A small network was shown many inputs. Here are its activations along a few directions, one row for each input.
In each table, some parts of the input vary, and every possible input appears once, in random order.
Descriptions start from the smaller parts, as in this example, which fits no table here: one of 2 separate values, together with either a single point or one of 11 places around a ring or (one of 4 places along a line, together with one of 5 places around a ring).
Shared parts are said once, and a part with two or three values counts as separate values.
(in the rows, 128 means zero)

Other details of the inputs shift rows strongly along two fixed directions, in all tables alike. That doesn't count.

Rows:
x1: [158 132 121 119 165 163 146  90 115 136 136]
x2: [ 76 158  59 107 156 145  80 146 121 173  92]
x3: [147 125 215 151  67  78  86 173 162 115 120]
x4: [149 134 113 116 158 171 170  75  93 108 129]
x5: [ 65 151  48  99 133 146  80 140 158 149 112]
x6: [127  78 190 172  36  90 104 166 178  98 162]
x7: [ 77 156  65 113 165 140  78 147 160 182  82]
x8: [ 67 148  58 110 154 147  62 162 177 175 111]
x9: [101 129 213 184  60  62 105 138 191 111 143]
x10: [ 59 148  51  99 164 150  86 122 139 142 109]
x11: [188 125 154 132 142 155 158 102 102 118 147]
x12: [184 123 158 109 149 155 177 103  78 102 147]
x13: [147 137 158 140 160 106 184  83  93 113 145]
x14: [195 132 174 116 156 135 173  98  84 119 120]
x15: [121  93 189 178  49  87 121 162 161 117 171]
x16: [133 125 204 171  51  65  85 173 159  84 111]
x17: [137 128 197 174  57  76  86 189 173 103 109]
x18: [196 135 154 138 151 136 170 120  91 123 115]
x19: [146 125 210 168  78  66  79 167 169 106 115]
x20: [111  91 203 160  49  72 116 177 165 112 171]
x21: [127 126 206 166  67  58  73 164 179  92 107]
x22: [142 112  90 117 152 147 193 104  81 145 164]
x23: [149 130 201 167  51  66  74 181 183 115 117]
x24: [148 108 106 125 158 144 182 118  65 143 165]
x25: [ 47 159  54 114 127 153  65 140 148 174  83]
x26: [191 137 149 109 157 155 187  99  54 120 120]
x27: [ 45 106  59  97 137 142  96 150 149 180 146]
x28: [ 47 113  33 103 120 139  79 156 169 172 134]
x29: [113  76 200 154  36  75  94 183 184  94 162]
x30: [133  77 182 161  61  81 111 169 156  85 163]
x31: [ 65 146  57  98 172 145  75 122 151 153 110]
x32: [166  98 136 142 144 138 209 116  83 120 167]
x33: [ 56 151  54  99 142 136  62 135 186 160 107]
x34: [154  99 140 138 136 123 186 119  79 118 172]
x35: [134 129 196 164  51  67  98 157 172  86 107]
x36: [153 113  97 121 147 146 189 113  78 150 164]
x37: [161  83 138 134 138 127 179 116  86 111 173]
x38: [113  78 194 179  33  78  96 174 189 112 169]
x39: [ 57 155  63 118 144 134  85 143 155 156  75]
x40: [160 136 157 143 165 120 210  81  97 112 141]
x41: [ 30 160  79 102 158 121 100 117 156 181 118]
x42: [125 114 212 170  52  82  73 151 207  87 135]
x43: [143 132 110 112 158 153 150 104  88 103 131]
x44: [ 61 157  62 108 153 135  85 130 132 153  83]
x45: [ 40 149  53 110 126 159  59 142 170 162 109]
x46: [152  94  86 115 176 163 204 104  77 136 159]
x47: [172 139  94  97 191 168 171  80  93 137 135]
x48: [131 129 196 167  34  65  83 176 178  90 110]
x49: [187 124 155 131 160 140 167 109 116 107 138]
x50: [ 45 151  49 101 131 135  66 138 179 150 105]
x51: [147 132 118  94 160 166 169  96  82 108 134]
x52: [ 83 160  58 110 157 161  79 132 135 195  93]
x53: [ 56 146  75  90 154 145  55 145 178 176 114]
x54: [174 129 123 114 174 152 153 105  86 122 143]
x55: [168  90 128 127 127 130 192 111  97 118 172]
x56: [185 137 149 125 142 124 171  92  99 107 110]
x57: [143 127 199 165  75  91 100 136 166 105 109]
x58: [145 129 198 171  53  92  93 162 157 110 117]
x59: [185 132 168 112 157 137 182  84  77 105 113]
x60: [178 143 110 110 186 155 162 101  61 143 113]
x61: [141 116 190 157  92  92 106 149 183  85 128]
x62: [189 133 162 139 145 140 160  94  96 128 118]
x63: [109 132 206 174  59  45 109 146 195 105 143]
x64: [169 123 148 131 145 141 178 100 108  81 129]
x65: [ 37 126  57 103 131 140  87 166 146 198 143]
x66: [158 131 130  99 165 158 148 110 100 133 140]
x67: [ 51 127  50 122 130 154  95 149 143 200 143]
x68: [ 81 150  58 102 143 143  69 148 168 174 119]
x69: [163 132 167 119 133 130 174  96  86  97 109]
x70: [ 74 150  46 105 162 163  89 149 146 164 111]
x71: [145 133 113  91 178 170 179  76  79 108 128]
x72: [191 133 153 132 163 135 188  93  86 103 105]
x73: [186 135 135 128 156 151 195 101  68 103 107]
x74: [156 135 114 121 148 169 149 102  98 129 137]
x75: [167 101 139 145 135 135 195 131  89 128 165]
x76: [146 123 178 151  67  95  97 163 167  98 141]
x77: [ 61 149  65  81 169 156  84 118 153 161 110]
x78: [174 124 144 130 140 146 175 111 101  85 134]
x79: [166 135 152 137 131 144 173  85  87 104 109]
x80: [169 147 116 115 163 137 151 102 102 144 110]
x81: [ 67 164  49 106 132 139  66 156 150 182  88]
x82: [170  85 134 136 130 138 190 122 100 101 159]
x83: [ 65 147  55 106 152 149  65 152 143 160 117]
x84: [155 145 112  95 169 166 179  90  57 125 106]
x85: [194 124 145 117 182 149 174  87  80 106 145]
Description of these inputs: one of 5 separate values, together with either a single point or one of 4 places along a line or (one of 2 separate values, together with one of 6 places around a ring).
Question: The inputs of x33 and x77 match in every part but the choice among 5 separate values. If x28 is changed in the same way as x33 into x77, which row does it become?
Answer: x29
Question: The inputs of x35 and x39 match in every part but the choice among 5 separate values. If x5 is changed in the same way as x35 into x39, which row does it become?
Answer: x78
Question: Change only the choice among 5 separate values in x70. List by row number the other rows that result.
Answer: x12, x74, x76, x83
Question: Change only the place on the ring of 6 in x18. List by row number the other rows that result.
Answer: x7, x17, x39, x72, x73
Question: Change only the place on the line of 4 in x24. List by row number the other rows that result.
Answer: x30, x34, x37
